Each row below holds a small network's activations on one input, seen along a few directions.
Each table varies a few parts of the input and shows all the possible inputs, shuffled.
Descriptions start from the smaller parts, as in this example, which fits no table here: one of 8 places around a ring, together with either a single point or one of 11 places around a ring or (one of 2 separate values, together with one of 6 places along a line).
Shared parts are said once, and a part with two or three values counts as separate values.
In the rows, zero is written as 128.

Other details of the inputs vary at random and push rows far along three fixed directions, the same in every table; ignore that.

Rows:
x1: [138 119 111 128 112 128 134 108 153 122 106]
x2: [126 143 136 126 131  90 104 147  56 124 182]
x3: [119 186  54 108 125 129 167  75 108 195  72]
x4: [ 85 156 112  69 115 140 179 109 132 143 129]
x5: [183 128 132 192 154  88  66 144  73 175 136]
x6: [143 170  56 118 146 146 134 115 112 203  84]
x7: [106 138 113 108 106 127 145 121 106 120 143]
x8: [110 155 119  77 126  98 122 153  80 113 185]
x9: [148 137 115 115 102  95  95 122  52 151 179]
x10: [125 138  96 145 125 148 172  92 192 129  48]
x11: [120  87 128 139 130 154 161 103 211  74  89]
x12: [139  98 191 178 142 148 112 133 180  90 124]
x13: [140 122 112 101 113 109 113 116 102 152 145]
x14: [127 148 154  98 115 125 127 133  88 153 142]
x15: [135 124 144 158 131 100 107 133  90 115 161]
x16: [131 159 114  79 130 117 125 152  77 118 188]
x17: [185 129 137 176 159  95  74 144  73 156 158]
x18: [ 90 115 135  93  90 147 171 140 182  50 128]
x19: [150 145 126 114 145 111 100 150  56 131 197]
x20: [149  87 142 167 130 137 134 108 194  84  94]
x21: [126 103 150 161 118 128 126 141 163  80 117]
x22: [ 91 145 163  59 111 139 162 136 124 101 154]
x23: [117 169  95 127 137 161 144  91 155 199  62]
x24: [168 154  52 149 163 122 137  48 136 245  26]
x25: [ 49 117 124  60  86 155 185 151 185  38 139]
x26: [158  84 144 192 165 159 111 143 173 107 109]
x27: [160 190  81 156 141 139 123  81 133 248  33]
x28: [141 179  77 142 142 136 158  69 141 239  35]
x29: [167  66 182 224 172 118  83 152 154  91 130]
x30: [ 72 168  85  37  78 132 172 127 104 113 153]
x31: [136 136 134 109 143 105 102 155  68 117 201]
x32: [157 147 163 153 119 108  68 144  62 169 173]
x33: [160  69 169 194 150 134  85 166 156  88 143]
x34: [106  91 151 153 135 141 133 149 163  75 123]
x35: [ 95 148  98  54 117 138 158 153 139  99 148]
x36: [109  83 165 157 127 166 154 125 203 100 100]
x37: [154 134 136 168 131  92  87 146  78 146 142]
x38: [147 134 140 153 119 113 103 125  83 185 140]
x39: [112 108 146 137 117 160 164 122 212 113  80]
x40: [102  90 166 143 115 127 123 154 140  53 169]
x41: [165 128 125 118 118  86  88 122  71 158 165]
x42: [112 141 111 129 124 128 153 117 155 115  96]
x43: [152 101 196 186 137 140 104 137 181  93 121]
x44: [181  61 173 236 173 132  73 152 152 109 126]
x45: [156 120 126 180 160 107  83 136  87 164 134]
x46: [ 75 146 150  44 113 150 179 129 130 104 148]
x47: [143 116 131 109 123  97  96 119  74 143 179]
x48: [123 138  94 102 136 162 154 136 173 118  97]
x49: [ 92 126 113  36 105 129 171 118 163  80 145]
x50: [ 68 168  87  45  98 124 159 145  96 123 150]
x51: [100 111 105  98 112 151 163 106 170  98 113]
x52: [116 134 129 100 122 102 101 166  71 118 193]
x53: [145 114 137 183 149 172 140  99 188 186  21]
x54: [122  98 169 151 130 116 121 160 146  61 153]
x55: [116 142 147 106 127 138 134 123  93 163 129]
Each input here is: one of 5 places around a ring, together with either one of 3 separate values or one of 8 places along a line.
The inputs of x48 and x16 match in every part but the place on the ring of 5. If x37 is changed in the same way as x48 into x16, which row does it become? -> x54
The inputs of x9 and x51 match in every part but the place on the ring of 5. If x6 is changed in the same way as x9 into x51, which row does it become? -> x26
Change only the choice among 3 separate values in x12. List by row number the other rows that result. -> x4, x46
Start at x14 and move only the place on the ring of 5, one step at a time. The first step leads to x22. Which rows follow, in order? -> x46, x55, x53
Change only the place on the line of 8 in x29. List by row number the other rows that result. -> x2, x3, x11, x15, x19, x24, x31

Rows:
x56: [140 136  79 129 134 130 142  98 136 151  94]
x57: [115 147  58 101 122 131 158 111 156 140  75]
x58: [143  93 158 145 134  95  89 151  91  80 202]
x59: [166 142 110 160 136  74  71 130  34 171 175]
x60: [121 145  68  91 125 121 152 111 138 139 100]
x61: [132 144  72 121 127 129 147  98 134 152  94]
x62: [170 137 107 169 146 139 116  82 138 218  55]
x63: [ 84 121 150  87  96 158 168 132 186  83 120]
x64: [ 87 157 102  84 121 141 154 139 116 132 129]
x65: [144 134 131 146 128 132 127 102 135 174  92]
x66: [116 149 117 120 121 139 152 101 144 165  86]
x67: [171 108 169 188 151 104  83 128  90 137 150]
x68: [125 147  88  69 118  97 127 129  77 129 170]
x69: [138  97 182 150 135 109  88 168  82  93 202]
x70: [109 152 127  72 125 109 121 147  50 132 201]
x71: [106 151 126  86 104 135 150 116 126 144 126]
x72: [116 136  84  91 119 118 145 127 132 118 123]
x73: [ 95 108 158  97  96 156 149 142 178  78 134]
x74: [117  83 174 154 136 144 123 162 162  67 146]
x75: [158 160 135 163 127  92  93 115  49 197 138]
x76: [158 111 138 217 154 142 121 107 176 149  47]
x77: [153  94 148 189 161 145 110 142 165 124 101]
x78: [134 157 122 103 120 119 127 105  89 182 131]
x79: [162 105 188 179 133  99  85 137  85 128 169]
x80: [114 165 106  83 126 116 120 151  64 152 176]
x81: [ 95 131 129  92 123 158 154 161 181  69 130]
x82: [148  96 165 183 147 136 123 113 164 127  95]
x83: [145 100 198 146 121 107  96 143  96 100 192]
x84: [166 101 146 199 138 149 110 106 175 165  61]
x85: [114 149 113 114 124 143 158  97 151 162  82]
x86: [105 122 123  88 116 109 128 146 105  80 189]
x87: [114  78 150 156 125 133 126 153 179  45 140]
x88: [ 87 123 129  96 123 160 157 161 170  77 132]
x89: [ 97 149 123  93 114 136 161 116 137 133 115]
x90: [169 144 111 161 164 126 103 122 118 177 104]
x91: [131  86 143 151 119 132 129 141 166  59 143]
x92: [122 161 127 116 111 119 133 113  99 167 124]
x93: [148 135 106 151 161 138 121 122 128 173  96]
x94: [105 149  81  93 105 131 156 119 132 114 124]
x95: [149  97 159 195 147 136 118 123 166 114  93]
x96: [125 154 127  79 103 115 117 126  69 159 171]
x97: [100 157 109  81 122 131 157 117 117 131 129]
x98: [143  96 167 162 143 139 106 166 162  77 144]
x99: [ 95 124 128  82 129 160 160 153 185  68 132]
The inputs of x94 and x91 match in every part but one. If x88 is changed in the same way as x94 into x91, which row does it become? -> x80
The inputs of x98 and x81 match in every part but one. If x84 is changed in the same way as x98 into x81, which row does it become? -> x73
What is each input in this table made of? -> one of 4 places along a line, together with either one of 3 separate values or one of 8 places along a line
Which other rows agree with x70 in the place on the line of 4? List them by row number. -> x56, x58, x62, x67, x68, x78, x82, x83, x90, x93
